A small network was shown many inputs. Here are its activations along a few directions, one row for each input.
Each table varies a few parts of the input and shows all the possible inputs, shuffled.
Descriptions start from the smaller parts, as in this example, which fits no table here: one of 6 places along a line, together with either a single point or one of 9 places along a line or (one of 2 separate values, together with one of 8 places around a ring).
Shared parts are said once, and a part with two or three values counts as separate values.

Other details of the inputs shift rows strongly along two fixed directions, in all tables alike. That doesn't count.

A family of inputs:
R1: [ 17 -40 -89 -52 -62  58 -19 -50  21  -7  29 -40   9]
R2: [-23  31  33  19  40  -9 -23  57 -15 -29 -21  75 -65]
R3: [  3   2 -27 -44 -92 -67   4 -60 -95 -71  23 -14   5]
R4: [  -1   35   42   55   13  -67   -4  -19 -115  -37  -71   99  -16]
R5: [ -18   -3   13   29    4  -87    6   36 -106  -28  -52  117    1]
R6: [   6   27  -16   54   21  -54  -11  -26 -111   12 -102   91   -2]
R7: [ -5 -29  27   8 -45  16  25  10  77 -23  83 -54  -9]
R8: [ -9  -2  59  27 101  35  48  43  52   5  24 -52  -1]
R9: [  4 -26 -65 -31 -54  -6   6 -57  -8 -10  41 -92  19]
R10: [-12  -1 -57  10  44 -22 -26  15 -80   4 -66  87 -28]
R11: [ -9  10  22 -19 -57   0   4 -10  41 -42  74 -84 -19]
R12: [ -6 -10  52  39  83 -35 -26  87  36  42 -27  66  15]
R13: [-41  53  80  82  88  12 -19  53  14  48 -63  63 -21]
R14: [  28   34  -51  -39  -13  -17   13    3 -101   23 -104   84   30]
R15: [-10   4  32  78  78  68 -13  16  87  52 -22 -48  16]
R16: [ 47  11  18   0 -37 -40 -26 -59 -33 -11 -19  37  12]
R17: [ 33  -3  46 -18  76  35  18  30  92  36  29 -53  18]
R18: [  6 -12 -64 -45 -72  18 -11 -42  11  -1  22 -79  35]
R19: [ 51 -21 -64 -88 -92 -31 -38 -68 -53 -44  21  44  -5]
R20: [-51 -17  48  43  53  49   8  70 114  56  31 -28   6]
R21: [ 28   5  19 -42 -42  34  51 -19  44 -26  63 -70 -11]
R22: [-48   0  28  20  78  78 -21  56 102  32  28 -22 -38]
R23: [ 21 -15   2 -46 -34  -8 -23 -26  55  -9  68 -88  20]
R24: [ 21  10  36  16 -70  14  12 -62  26 -43  55 -48 -21]
R25: [ 20  -1 -27 -78 -78  44  43 -51  22   7  43 -59  18]
R26: [-69  58  63  42  94  -8 -27 100  14  45 -51  36 -19]
R27: [  9 -45 -74  -7 -53 -39  16 -28 -59   6 -15  27  26]
R28: [  4 -22 -59 -11 -46 -12  -5   5 -34  22 -44  47  39]
R29: [  5 -16  -6  16  91  50  44  23  56  48   4 -67  14]
R30: [ -3 -20 -22 -18 -17 -13  -6 -26 -51 -59  19  26 -30]
Each input here is: one of 5 separate values, together with either a single point or one of 5 places around a ring.
Q: The inputs of R2 and R11 match in every part but the choice among 5 separate values. If R22 is changed in the same way as R2 into R11, which row does it become?
A: R26
Q: Which other rows does R10 become when the choice among 5 separate values takes its other values? List them by row number.
A: R6, R9, R27, R29
Q: Which other rows does R28 become when the choice among 5 separate values takes its other values? List them by row number.
A: R1, R14, R15, R18

A family of inputs:
R31: [ 17  -9   9  -2   6  52  12  -3  87  27  35 -64  16]
R32: [-11  -1  18  -2  76  24  14  52  44  31   7 -20  -1]
R33: [-42  37  66  49 104 -17 -15  92 -10  -1 -41  84 -54]
R34: [ 20 -19 -46 -14 -48 -49   2 -33 -88 -22 -33  54  17]
R35: [  43  -42  -60  -65 -120   14   47 -118    4  -27   79 -115   39]
R36: [-33 -32  15  31  65  44   2  65  91  30  35 -54   6]
R37: [ -6  12 -29 -28 -47  -3 -19 -13 -35   2 -25  40   1]
R38: [  28   -6  -58  -38 -111    3   11 -111  -52  -31   11  -28   18]
R39: [  2  39  43   8  17 -55 -18  36 -48  -9 -45  81  -4]
R40: [ 17   7 -18 -26 -21 -47   1  -3 -56   9 -37  59  21]
R41: [-21   1  39  47  79  49 -21  41  81  43  -4 -11  -2]
R42: [-27  -5  63  67  56  38  16  14  79  -2  54 -72 -22]
R43: [ 19  -2 -56 -74 -98 -41   8 -37 -69 -11  -5  26  25]
R44: [ 12  -2   0 -20  19  62  19   9  72  18  35 -65  -2]
R45: [ 14 -48 -41  -8 -49  22  33 -61  20 -22  57 -90  25]
R46: [ 22  21 -46 -60 -91 -22   2 -29 -65  -5 -28  41  12]
R47: [  3 -10  64  27  41  37   9  10  98   3  62 -91   2]
R48: [-16  10  -6  33  45 -30 -37  36 -35  15 -56  78 -12]
R49: [ 11  -6  14 -43 -21  21  13 -14  46 -30  67 -68  -9]
R50: [  3  18  16  16  47 -42   3  28 -51  26 -65  65  12]
R51: [-20  23  79  59  86  13  11  41  51   9   8 -46  -7]
R52: [ -7 -36 -25  -8  17  55  -5  -4  76  -1  63 -83 -15]
R53: [ 16  12 -22  -7 -39 -17 -16 -44 -64  -4 -44  54   6]
R54: [ 20  26 -13  -4 -27 -12  19 -33 -51   1 -42  12  11]
R55: [-31  14  19  71  91  -3 -15  40  -6  21 -46  19 -14]
R56: [ 11 -16 -36   1 -27 -17 -19 -36 -35  -9 -10  10  -1]
R57: [-46  17  17  47  87  -8 -37  87   1  35 -54  59 -22]
R58: [ 11 -16 -41 -15 -35 -43  -6  -8 -63 -14 -28  60  17]
R59: [ 32 -15  -7 -15 -30  43  21 -45  52  11  33 -71  18]
R60: [  7 -51 -43 -35 -22  40  21 -20  47 -18  70 -76   8]
R61: [ 20   4  -8 -13 -86 -50  -2 -56 -80 -49   2  48 -14]
R62: [-15  18  -1 -19 -59 -49 -11   1 -62 -33 -15  70 -24]
R63: [-40  37  83  78 104 -30 -26  96   0  15 -52  98 -36]
R64: [ -3 -22 -10 -18   5  77   1 -19  85   8  57 -79  -5]
R65: [-11  41  23 -19 -15 -58 -16  35 -64 -15 -43  76  -9]
Q: The inputs of R58 and R45 match in every part but one. If R39 is changed in the same way as R58 into R45, which row does it become?
A: R51
Q: What do these inputs look like to the network?
A: one of 5 places along a line, together with either one of 2 separate values or one of 5 places around a ring
Q: Which other rows does R62 become when the choice among 2 separate values takes its other values? List them by row number.
A: R65
Q: Which other rows does R55 become when the place on the ring of 5 takes its other values? List them by row number.
A: R35, R38, R45, R54
